Look-ups in named tables: a row name and a column name give one cell, copied from the table.

Table Nesoti
,Kem,Bupuna,Godufol,Lof,Tak,Kob
Zinofif,36021,-35547,40529,37019,-36522,10900
Gufi,-58194,36345,-4848,-30675,-7871,52478
Tet,-57319,17158,22695,-54589,-1407,-5451
Dosu,-13801,-45675,8930,30405,25672,12297
Baf,-16568,30748,-57442,-15029,-1739,35190
Tam,-32806,6934,49895,980,8359,28372
Nos,-31615,12787,-57141,8270,-4179,34509

What is the Godufol of Baf in Nesoti? -57442
What is the Tak of Zinofif in Nesoti? -36522
What is the Kem of Dosu in Nesoti? -13801
What is the Godufol of Tam in Nesoti? 49895
What is the Bupuna of Baf in Nesoti? 30748
What is the Kem of Baf in Nesoti? -16568
What is the Godufol of Tet in Nesoti? 22695
What is the Lof of Tet in Nesoti? -54589
What is the Bupuna of Tam in Nesoti? 6934
What is the Kem of Nos in Nesoti? -31615
What is the Lof of Dosu in Nesoti? 30405
What is the Kem of Tam in Nesoti? -32806
What is the Kob of Baf in Nesoti? 35190
What is the Tak of Tam in Nesoti? 8359
What is the Godufol of Dosu in Nesoti? 8930

Bod:
cols = Nukiso, Gikidaz, Lek, Fas, Gitomi, Tebogop
Golilof: [-99, 582, -249, 318, 186, -735]
Veleto: [-278, -116, 129, -321, -218, -469]
Vod: [-7, -125, 156, -507, -121, -243]
Bos: [-66, 110, -202, -300, -256, -382]
Binik: [-172, -106, 9, -159, -263, -368]
Bilusi: [-191, -29, -87, -57, -255, -54]
Govulil: [-258, -72, -541, -230, -106, 359]
Gatofi: [-21, -77, -165, -191, -238, -186]
Nutidok: [228, 428, 240, -184, -735, -251]
Dotok: [-3, 223, -268, -305, -130, -433]
Kimefo: [-120, 399, 57, 313, 120, -195]
Lil: [311, 175, 55, -210, 121, 424]
Kul: [114, -356, 44, 328, -241, -234]

Lil, Tebogop => 424
Veleto, Tebogop => -469
Bos, Fas => -300
Bos, Gikidaz => 110
Binik, Nukiso => -172
Kimefo, Tebogop => -195
Nutidok, Gitomi => -735
Vod, Tebogop => -243
Dotok, Nukiso => -3
Govulil, Tebogop => 359
Lil, Gikidaz => 175
Dotok, Fas => -305
Gatofi, Nukiso => -21
Binik, Gitomi => -263
Kul, Gikidaz => -356
Govulil, Gitomi => -106

Lun:
         Perepa  Leveno  Lemuba   Pev
Ganudi      0.8     0.5     0.9   1.1
Zape       -6.4    -4.0    -7.1  -0.6
Binap       2.8     6.7    -2.3   3.6
Gisur      -0.2     0.8     1.8   0.6
Rikofi      0.6    -0.8     0.6   0.5
Mes         0.7    -0.8     0.2   0.6
Lutof       0.7     3.2     3.8  -5.2
Vin         0.3     1.5    -0.6   6.6
Gem        -1.2     0.4     1.4   0.9
Dorus       0.7     1.2     2.3  -0.3
Keseger     0.4     3.2     0.7   0.0
Nikez       8.1     4.7     4.5   2.0
Zev         2.1     1.8    -1.8   6.5
Kotanu      2.4     8.8    -0.7  -3.2

Ganudi, Pev => 1.1
Dorus, Pev => -0.3
Lutof, Perepa => 0.7
Zape, Perepa => -6.4
Gem, Lemuba => 1.4
Gem, Pev => 0.9
Ganudi, Leveno => 0.5
Which row has the largest Leveno? Kotanu

Lemola:
cols = Tidomub, Melov, Pegiran
Gonosiz: [-40072, -16686, 57866]
Kem: [-22296, 11273, 22095]
Ter: [-22162, -53919, 15097]

Tidomub of Kem = -22296
Tidomub of Ter = -22162
Pegiran of Gonosiz = 57866
Pegiran of Ter = 15097
Tidomub of Gonosiz = -40072
Pegiran of Kem = 22095
Melov of Gonosiz = -16686
Melov of Ter = -53919
Melov of Kem = 11273

Befive =
	Gebasi	Koped	Ravulud	Ril	Lepu	Mene	Limanu	Nufa	Vopu
Fubalo	124	151	194	110	110	135	116	139	134
Kez	129	107	66	139	142	124	151	114	118
Vikesa	81	41	20	28	248	177	133	101	35
Pib	164	160	120	150	62	104	117	124	175
Zirula	126	93	98	246	185	87	90	193	156

Vikesa, Limanu: 133
Kez, Mene: 124
Pib, Mene: 104
Pib, Ravulud: 120
Pib, Gebasi: 164
Zirula, Lepu: 185

Keb =
,Zun,Teve,Mazi,Zeken,Matupip,Tuf,Zit,Pep
Zedimi,175,128,118,135,189,130,130,94
Zug,35,175,133,127,54,112,192,140
Nifinog,198,106,138,109,201,119,83,99

Teve of Zedimi = 128
Tuf of Zug = 112
Tuf of Zedimi = 130
Zun of Zug = 35
Zun of Nifinog = 198
Matupip of Zug = 54
Mazi of Zedimi = 118
Zun of Zedimi = 175
Zeken of Zedimi = 135
Pep of Zedimi = 94
Zeken of Zug = 127
Teve of Zug = 175
Matupip of Nifinog = 201
Teve of Nifinog = 106
Mazi of Nifinog = 138
Zit of Zug = 192
Pep of Nifinog = 99
Tuf of Nifinog = 119

Lelezu:
,Luvuv,Dasetu,Rir,Voruze,Reve,Rekiraz,Rog,Tudem,Karades
Vubedib,2.325,5.747,3.997,2.845,7.045,5.426,1.590,4.776,1.186
Lino,5.518,6.100,4.159,3.102,3.714,4.886,6.016,3.582,7.816
Mele,4.582,6.837,1.832,1.257,6.413,1.154,7.417,5.161,1.519

Tudem of Mele = 5.161
Luvuv of Vubedib = 2.325
Reve of Mele = 6.413
Tudem of Vubedib = 4.776
Voruze of Lino = 3.102
Rekiraz of Lino = 4.886
Rog of Lino = 6.016
Karades of Vubedib = 1.186
Rekiraz of Vubedib = 5.426
Karades of Mele = 1.519
Karades of Lino = 7.816
Dasetu of Lino = 6.100
Rog of Mele = 7.417
Rir of Mele = 1.832
Tudem of Lino = 3.582
Reve of Vubedib = 7.045

Gusedi:
       Marepo  Riforer  Pagoren  Pazipe  Zafepe  Binod   Fek  Tebevi
Rol      5864     7140     4532    1136    6832   3418  8423    2453
Zokud    8087     2777     4112    2811    4938   1845  2745    4365
Kerep    7199     7659     4195    1326    7614   3890  5085    2949
Vem      8031     6066     2157    5561    4488   1416  2922    3812
Zegad    7643     2063     5226    5318    7447   5845  8340    5166
Gades    6269     4140     1742    1729    2105   1238  5484    1557
Sobe     7110     8318     3250    8159    6475   5155  3519    2543
Zif      7235     5442     1353    5490    6884   2123  4359    1511
Val      4106     6871     1163    6659    8069   1384  5588    1143
Buber    4495     7437     2870    7677    7927   3484  1694    4542
Nabal    2306     6439     4103    8157    2991   4436  5960    2290
Paf      7643     6654     4658    2426    8195   4288  3946    3393
Legog    3163     7875     8335    1500    8224   5564  5706    1124
Mib      7619     6110     2508    1279    3286   4845  2191    5852

Pazipe of Sobe: 8159
Pagoren of Nabal: 4103
Marepo of Val: 4106
Marepo of Zokud: 8087
Binod of Zif: 2123
Tebevi of Val: 1143
Riforer of Zokud: 2777
Binod of Kerep: 3890
Zafepe of Zokud: 4938
Pazipe of Zegad: 5318
Riforer of Legog: 7875
Marepo of Gades: 6269
Which row has the largest Pagoren? Legog

Gelovez
|  | Mes | Numi | Zado |
|---|---|---|---|
| Puraro | 155 | 135 | 141 |
| Mal | 177 | 157 | 78 |
| Mis | 47 | 51 | 151 |
| Binisu | 116 | 110 | 140 |
| Sesuz | 175 | 154 | 77 |
| Relena | 88 | 89 | 142 |
| Tob | 132 | 215 | 175 |
| Tet | 196 | 156 | 195 |
| Baki | 198 | 159 | 31 |
| Loz | 93 | 99 | 150 |
| Rud | 121 | 252 | 191 |

Binisu, Zado => 140
Mal, Numi => 157
Binisu, Numi => 110
Binisu, Mes => 116
Relena, Numi => 89
Tet, Numi => 156

Rezip.csv
,Tazana,Pag,Giz,Zagi
Datomos,64043,95171,95752,75342
Ked,64043,72508,81547,59608
Kozop,38332,99843,76339,80310
Fufa,64043,72508,76339,64016
Fut,87667,24002,46993,63709
Finu,54741,76515,76339,69077

What is the Tazana of Kozop in Rezip? 38332
What is the Zagi of Datomos in Rezip? 75342
What is the Giz of Fut in Rezip? 46993
What is the Giz of Kozop in Rezip? 76339
What is the Pag of Kozop in Rezip? 99843
What is the Zagi of Fufa in Rezip? 64016
What is the Tazana of Finu in Rezip? 54741
What is the Zagi of Finu in Rezip? 69077

Dozese:
,Nanina,Zot,Kul,Mevogi,Tor,Sezo
Natokov,224,194,158,163,200,229
Fotuzef,219,55,232,126,181,254
Ragotu,237,191,149,200,186,193
Nudud,219,200,138,157,225,208
Vil,209,221,177,247,155,151

What is the Sezo of Natokov in Dozese?
229
What is the Nanina of Fotuzef in Dozese?
219
What is the Tor of Fotuzef in Dozese?
181
What is the Mevogi of Nudud in Dozese?
157
What is the Zot of Natokov in Dozese?
194
What is the Tor of Ragotu in Dozese?
186
What is the Kul of Natokov in Dozese?
158
What is the Nanina of Natokov in Dozese?
224
What is the Zot of Vil in Dozese?
221
What is the Mevogi of Fotuzef in Dozese?
126
What is the Nanina of Ragotu in Dozese?
237
What is the Mevogi of Vil in Dozese?
247
What is the Zot of Ragotu in Dozese?
191

